A small network was trained on made-up records. Each row is its average activation on records with the value named, seen along a few directions.
Related values have similar rows: they may be neighbours, one step apart, or belong to one group.
(in the rows, 500 means zero)
Random noise pushes rows far along 8 fixed directions. That doesn't count. These rows show it; they differ only by the noise:
414 536 579 259 697 525 403 467 386 534 472 403 554 293 564 287 513 717 649 393
436 566 320 310 506 697 288 306 512 516 512 505 544 580 327 373 404 500 549 619
404 580 513 747 474 464 513 636 595 505 257 556 627 445 614 499 638 507 409 601
556 530 490 442 513 728 576 438 533 653 415 609 614 491 486 537 698 418 540 491
567 440 397 237 571 626 561 482 488 364 425 429 551 639 393 423 551 501 574 584
226 537 476 677 453 419 211 538 502 628 475 438 533 489 465 424 466 642 626 387
549 480 422 298 604 567 517 410 497 483 566 508 505 540 413 502 397 413 549 603
552 376 654 387 535 413 559 495 405 382 638 398 404 594 398 596 421 569 625 398
392 443 368 442 400 469 434 626 503 370 471 342 454 801 434 387 576 554 456 518
438 626 658 578 470 428 357 411 475 300 467 489 468 410 501 444 342 669 355 645


Field ZEV:
rumo: 661 372 389 293 537 667 595 305 505 544 663 568 426 632 323 594 296 323 654 506
mibu: 478 540 266 317 420 647 415 423 527 613 660 467 447 705 513 298 524 397 333 489
bibe: 482 511 521 480 506 538 470 575 488 421 318 441 565 472 509 405 580 605 496 542
nukig: 530 520 463 200 557 593 485 504 376 426 550 387 427 535 474 322 533 585 471 561
zanuk: 612 694 522 599 324 666 623 523 591 606 374 666 537 480 695 480 912 421 148 502
vin: 534 440 497 537 349 491 528 525 477 571 658 498 375 720 480 588 456 364 452 432
reb: 609 560 471 488 363 722 421 208 576 545 628 623 454 538 362 570 456 428 430 549
monif: 565 533 575 514 640 454 567 515 457 629 538 600 530 297 619 534 504 400 518 470
pezez: 658 604 493 150 629 625 642 340 358 592 654 547 434 356 587 441 606 395 398 448
vefup: 528 536 466 420 504 569 533 422 523 507 596 474 443 453 600 336 497 527 363 495
nini: 439 410 404 743 423 455 467 565 622 393 395 430 562 597 406 553 513 549 642 460
rafip: 484 515 594 294 521 584 330 427 321 564 644 474 474 388 442 402 561 699 650 255
dipip: 653 433 714 431 429 527 571 320 425 405 680 546 438 390 422 690 454 603 534 371
puf: 657 502 607 550 440 479 566 373 509 413 524 611 467 520 439 692 454 481 362 558
kabed: 514 415 491 386 586 521 448 373 439 433 471 441 498 410 373 472 245 579 763 492
gige: 443 527 444 616 462 500 378 503 533 539 392 532 562 461 404 517 356 487 593 604
ZEV is arranged as a ring.
Which values are neighbours of mibu? Give them in the order they are listed.
Answer: rumo, vefup
Which values are neighbours of gige? Give them in the order they are listed.
Answer: bibe, vin
Which values are neighbours of reb? Give them in the order they are listed.
Answer: nini, dipip
Which values are neighbours of zanuk? Give them in the order they are listed.
Answer: pezez, puf

Field BOD:
lazom: 617 482 747 732 459 319 451 304 515 223 559 582 465 431 260 882 188 537 571 595
gif: 504 479 369 332 496 642 534 480 496 497 468 463 483 700 466 385 484 409 485 594
mozo: 462 418 299 377 550 564 497 573 510 770 588 525 520 631 417 564 477 272 634 519
fomen: 645 405 527 438 568 629 715 478 560 491 353 522 632 417 528 568 642 493 638 418
nare: 613 436 438 563 601 536 685 588 522 544 415 620 604 520 401 683 612 337 639 610
dumad: 612 532 585 562 446 655 594 493 493 509 388 623 598 503 406 651 658 440 510 607
savo: 677 429 611 359 604 465 599 343 446 434 728 524 361 475 418 624 117 335 545 573
zisut: 506 346 339 554 335 505 512 576 539 403 463 425 506 774 341 615 676 451 603 353
pume: 544 518 446 207 695 511 537 381 480 418 558 438 478 380 528 343 461 588 552 492
pami: 473 369 526 514 427 428 457 518 487 634 733 424 402 600 508 513 436 531 604 224
BOD is arranged as a ring.
A walk along BOD starts at zisut and steps to its neighbour lazom. Put gif, mozo, nare, pume in the order it reaches them.
Answer: nare, mozo, gif, pume
Fewest steps between dumad and fomen?
Answer: 5
